Each row below holds a small network's activations on one input, seen along a few directions.
Each table varies a few parts of the input and shows all the possible inputs, shuffled.
Descriptions start from the smaller parts, as in this example, which fits no table here: one of 3 separate values, together with either a single point or one of 11 places around a ring or (one of 4 places along a line, together with one of 5 places around a ring).
Shared parts are said once, and a part with two or three values counts as separate values.
In the rows, zero is written as 128.

Other details of the inputs shift rows strongly along two fixed directions, in all tables alike. That doesn't count.

A family of inputs:
R1: [147 136 124 142 151 130 150 113  94 119 132  86]
R2: [139 135 102 124 135 101  78 161 102  93 130 115]
R3: [129 116 146 121 109 150 155 123 160 145 131 168]
R4: [120 125 146 129 112 143 143 117 155 150 128 155]
R5: [109 120 140 125 124 136 145 117 156 138 133 142]
R6: [124 119 144 126 117 145 158 118 145 145 137 147]
R7: [108 132 125 110 126 103  67 166 119  99 129 142]
R8: [138 133 110 121 123 105  77 166 104  95 139 132]
R9: [147 119 123 129 121 141 145 123 157 133 125 155]
R10: [125 130 127 107 118 112  72 173 120 103 129 160]
R11: [130 138 112 155 160 123 173  78  98 156 108  39]
R12: [127 120 148 121 108 147 146 129 146 142 136 161]
R13: [154 139 103 149 139 120 131 111 104 136 113  82]
R14: [116 126 145 131 116 140 141 118 143 147 137 145]
R15: [122 155 123 156 174 118 151  84  65 140 113  26]
R16: [118 139 109 107 132  85  35 191  80  79 133 120]
R17: [112 121 141 125 118 137 139 121 146 140 138 144]
R18: [147 133 114 148 136 129 153 103 116 141 125  93]
R19: [117 128 139 129 122 135 134 119 151 144 122 146]
R20: [118 142 132 123 116 112  75 156 104 121 133 133]
R21: [141 110 128 123 118 145 151 126 173 125 130 173]
R22: [121 143 114 149 158 116 145  88 111 149  98  59]
R23: [148 144 106 130 125 106  75 159  88 105 129 114]
R24: [118 110 137 114 123 138 146 129 160 127 130 157]
R25: [123 121 156 123 133 152 170 116 127 129 142 137]
R26: [136 111 125 123 121 140 147 127 165 120 131 160]
R27: [122 111 140 116 121 144 154 123 167 135 127 165]
Description of these inputs: one of 3 separate values, together with either a single point or one of 8 places around a ring.
- Changing only the choice among 3 separate values turns R24 into R7. The same change can be made to R12. Which row results? => R20
- Change only the place on the ring of 8 in R23. List by row number the other rows that result. => R2, R8, R9, R13, R18, R21, R26

A family of inputs:
R28: [123 127 126 127 124 127 128 124 141 137 121 133]
R29: [137 124 123 128 129 131 136 126 135 125 124 133]
R30: [110 132 150 124 127 135 132 125 121 136 131 131]
R31: [137 124 122 130 127 130 134 126 136 129 124 132]
R32: [111 133 147 126 127 131 130 124 120 139 130 124]
R33: [141 127 124 132 125 133 133 127 133 128 130 134]
R34: [129 123 125 127 127 128 132 126 141 131 122 133]
R35: [136 140 113 117 124  99  54 181  86  88 137 130]
R36: [123 129 131 131 127 129 131 123 130 133 132 128]
R37: [140 127 116 140 146 132 161 101 126 138 116  96]
R38: [117 120 140 120 111 138 131 132 157 133 135 164]
R39: [136 139 106 151 149 119 146  93 113 151 100  67]
R40: [129 119 140 121 109 142 135 134 150 132 141 167]
R41: [115 138 142 142 139 135 154  97 117 157 120  95]
R42: [129 118 143 121 111 144 138 133 153 130 144 171]
R43: [122 126 129 125 131 127 131 125 138 128 123 130]
R44: [127 142 108 109 128  87  30 192  87  77 127 133]
R45: [124 128 126 130 128 126 128 123 139 134 123 129]
R46: [127 138 115 150 159 121 159  90  99 144 114  54]
R47: [135 140 112 112 128  97  49 188  80  78 140 132]
R48: [130 124 132 126 130 133 139 127 125 123 136 130]
R49: [131 126 131 129 125 132 135 126 128 129 134 129]
R50: [122 126 133 129 126 129 133 125 131 132 133 127]
R51: [127 116 145 118 113 146 143 133 151 125 143 169]
R52: [134 120 127 115 107 130 104 156 146 116 134 176]
R53: [140 125 125 130 126 133 136 127 133 127 130 131]
R54: [122 125 128 126 128 126 130 125 140 132 124 129]
R55: [120 128 130 130 127 128 128 123 135 132 128 129]
R56: [139 128 125 131 122 132 134 127 129 132 131 132]
R57: [139 127 120 132 127 129 130 125 135 130 123 131]
R58: [138 127 129 129 127 134 139 128 126 124 132 131]
R59: [116 116 143 117 113 139 133 134 158 128 138 166]
R60: [125 140 114 151 158 120 154  88 105 144 107  55]
R61: [118 124 130 125 133 129 135 124 133 126 130 126]
R62: [141 126 125 130 129 133 138 126 129 124 128 127]
R63: [120 119 142 120 110 140 135 132 153 135 139 164]
R64: [112 135 145 127 123 133 128 124 123 144 127 128]
R65: [144 156  89 131 155  80  49 165  46  84 118  61]
R66: [129 123 123 125 134 127 134 126 135 125 123 128]
R67: [136 118 138 123 112 145 142 133 152 130 142 169]
R68: [121 127 134 127 128 131 135 125 130 128 132 129]
R69: [121 124 127 124 134 127 134 125 136 127 125 127]
R70: [115 144 130 149 161 125 161  84  88 156 111  47]
R71: [131 127 122 131 128 127 129 123 139 133 121 131]
R72: [138 117 134 121 108 142 134 138 155 128 137 172]
- Changing only one part turns R32 into R30. The same change can be made to R53. Which row results? => R62
- Describe the family of inputs behind these rows. => one of 5 places along a line, together with either a single point or one of 8 places around a ring
- Change only the place on the line of 5 in R46. List by row number the other rows that result. => R36, R50, R63, R68
- List by row number the other rows that have the place on the line of 5 in common with R55. => R33, R36, R41, R42, R45, R57, R67, R71
